A small network was shown many inputs. Here are its activations along a few directions, one row for each input.
In each table, some parts of the input vary, and every possible input appears once, in random order.
Descriptions start from the smaller parts, as in this example, which fits no table here: one of 4 places along a line, together with either a single point or one of 11 places along a line or (one of 3 separate values, together with one of 8 places around a ring).
Shared parts are said once, and a part with two or three values counts as separate values.

Other details of the inputs vary at random and push rows far along two fixed directions, the same in every table; ignore that.

A family of inputs:
x1: [ -8 -44 -36  -4 -39 -26 -12  13 -46   2  56]
x2: [-59 -21  27  -9 -65   7 -30  26 -42  30  -6]
x3: [-10  14   0  -3 -33 -15  -5   3 -35  27 -11]
x4: [ 48 -19 -40   5  25 -29  26 -28  10 -10  58]
x5: [  6 -63 -30  15 -48 -32  -2  35 -20  36  13]
x6: [-24  41  50 -24  26  53 -26 -13   7 -78 -26]
x7: [ 11   3 -11  11 -22 -34  10   1 -36  31  -3]
x8: [-59 -32  17 -10 -58  -4 -56  30 -21  -4   7]
x9: [-18  75  49 -23  17  51 -11 -12 -10 -33 -73]
x10: [ 31 -52 -44  14 -18 -52  36   4 -35  57  39]
x11: [ 5 13 -4 -1 31 -2 28 10 47  3 -4]
x12: [-39  39  51 -10  37  28 -28   8  52 -42 -21]
x13: [ 61   6 -34 -13  71   5  29 -31  34 -34   1]
x14: [ 29 -28 -27  15  17 -31   5 -12  19   0  29]
x15: [-70 -12  36 -17 -44  -9 -17  55 -43  29  -4]
x16: [  6 -59 -15  10 -33 -39 -14  22 -42   0  51]
x17: [-54  11  20  -2 -41  47 -33  13  14  -4 -34]
x18: [ 59  13 -36  -8  58  16  50 -26  43 -15 -18]
x19: [ -9  86  46  -6  46  23  12 -11  27 -12 -47]
x20: [ 15   5 -14   7   9  11  16 -17  45   6  -6]
x21: [ 29 -20 -18  14  15 -30  13 -19   2 -17  49]
x22: [ 28 -12   0  18  27   1 -11 -11  33 -14   2]
x23: [  4  14   9  -7  43 -11  13  -1  24 -34  35]
x24: [ 46  -9 -50   7  22  -5  44 -27   1  40  23]
x25: [-49  10   7  -8 -69   3 -32  25 -65  27 -22]
x26: [ -5  14  -1   2  17  31 -21 -19  34 -23  -5]
x27: [-30  31  52   8 -32  20 -36  12 -25   4 -50]
x28: [ 27  -2 -16 -17  22   6  34  -7 -20  10 -10]
x29: [ -5  12  15  16   4  20   0 -11  45  -6 -23]
x30: [ 33 -12  -1  19  13  -2  18 -11   4  26  -2]
Each input here is: one of 5 places along a line, together with either one of 2 separate values or one of 4 places along a line.
- Change only the choice among 2 separate values in x19. List by row number the other rows that result. => x9
- Start at x21 and move only the place on the line of 5, one step at a time. The first step leads to x14. Which rows follow, in order? => x29, x10, x7

A family of inputs:
x31: [-52 -51   8  -2 -79 -14 -51  43 -38  -8   5]
x32: [ 33 -17 -32  11  25 -38  29   2  30   1  29]
x33: [-64  20  52  -1 -48  27 -25  17 -18  16 -28]
x34: [-82  -6  72 -12 -23  22 -60  37  -2 -41  -5]
x35: [-23 -38  14  -8  -7   0 -28  25  -5 -25  23]
x36: [ 61 -28 -80  12  19 -51  49 -16  12  52  49]
x37: [ 44 -23 -60 -21  20 -36  41   5 -28   5  34]
x38: [ 13  31  13   1  25  -6  20   3   1  18 -33]
x39: [-55 -30   0   0 -76  -1 -47  28 -42  28   2]
x40: [ 31  42  -8   8  68  21  31 -34  77  -2 -15]
x41: [ 35  57  14  10  44   6  26 -29  20  13 -34]
x42: [ 63 -29 -73   5  35 -25  45 -14  29  31  27]
x43: [-27  14  33  -4 -11  41  -3   6   9  -1 -36]
x44: [ 13  74  21 -13  58  30  17 -37  31 -38 -14]
x45: [-12  27  13 -22   6  30 -11 -11 -11 -38 -19]
x46: [ 20 -52 -40  -1 -48 -50   9  30 -76  49   6]
x47: [ 64 -17 -53  21  31 -50  42 -20  31  10  48]
x48: [-17   4   5  -1 -11  33 -24  -9  21  -6 -24]
x49: [ 73 -67 -67   8  32 -49  32 -16  -1   2  71]
x50: [ 22 -50 -49  12 -44 -40  27   8 -53  56  38]
x51: [-71   2  26 -34 -45  -6 -29  49 -55 -10  -5]
x52: [ 47  24  10  19  73  23   6 -56  56 -44  21]
x53: [-18  66  61  19  26  63 -36 -39  68 -61 -41]
x54: [-21 -13  11  -9 -39  -9 -13  38 -49  27 -33]
x55: [ 47  60  -8  -3  67  25  28 -57  28 -34  -2]
x56: [ -3 -74 -30   1 -35 -64  -8  31 -47  20  73]
x57: [-64  13  59  -4 -27  42 -54  25  24 -46 -38]
x58: [ 18  85  50  15  45  54  -2 -48  32 -16 -68]
x59: [-19  16  21   0   1  14  17   5  11  17 -18]
x60: [-54 -38  15  -8 -82   9 -27  35 -55  24 -15]
- What do these inputs look like to the network? => one of 5 places around a ring, together with either a single point or one of 5 places along a line
- The inputs of x57 and x47 match in every part but the place on the ring of 5. If x54 is changed in the same way as x57 into x47, which row does it become? => x41
- Start at x50 and move only the place on the ring of 5, one step at a time. The first step leads to x33. Which rows follow, in order? => x59, x43, x60
- Which other rows agree with x31 in the place on the ring of 5? List them by row number. => x45, x46, x48, x49, x60

A family of inputs:
x61: [  8 -19 -16   1   6  -8   6  -5  15 -16  41]
x62: [ 86  21 -51   8  85 -11  66 -41  55  21  11]
x63: [ 10 -44 -44 -14 -36 -37  15  24 -61  36  23]
x64: [-43  16  47  -9 -15  17 -13  23 -13  -2 -30]
x65: [-42 -16  37  -1 -19  17 -44   8  14 -26  -4]
x66: [ 53   8 -40   2  33 -31  41 -24  -4  23  23]
x67: [ 38  55  -3  -3  61  43  23 -46  50 -18 -33]
x68: [ 43 -46 -68   4 -21 -41  33   2 -32  44  26]
x69: [ 96  22 -45   6  82  -6  77 -54  32  -1   9]
x70: [ 30 -27 -39   2 -10 -54  33   5 -46  35  36]
x71: [-81 -43  34 -11 -77   3 -59  45 -31 -10  16]
x72: [  6  44  38   7  65  49 -19 -35  61 -64 -16]
x73: [-73 -19  39 -10 -51  16 -61  37 -29 -32  11]
x74: [-43  -1  33 -15 -31  -1 -42  36 -16 -35 -17]
x75: [ 67   9 -33  23  32 -23  41 -32  15  22  15]
x76: [  4  65  41  -2  59  48  12 -26  52 -20 -43]
x77: [-23 -34  10   2 -15  -6 -34  13  -6 -18  14]
x78: [-40 -45   5   2 -72 -25 -21  52 -53  40   1]
x79: [-40  64  54  -6   6  50 -34 -14  21 -21 -48]
x80: [-57  77  81   6  -2  71 -48 -21  34 -32 -69]
x81: [ 27 -70 -69   9 -36 -68  32  31 -44  69  41]
x82: [-13  21   1  -1  13   9   7  -3  36 -20  -4]
x83: [-13 -37 -12   0 -58 -14 -11  27 -50  26  -2]
- What do these inputs look like to the network? => either one of 2 separate values or one of 6 places around a ring or (one of 3 separate values, together with one of 5 places along a line)
- Change only the choice among 3 separate values in x80. List by row number the other rows that result. => x68, x81
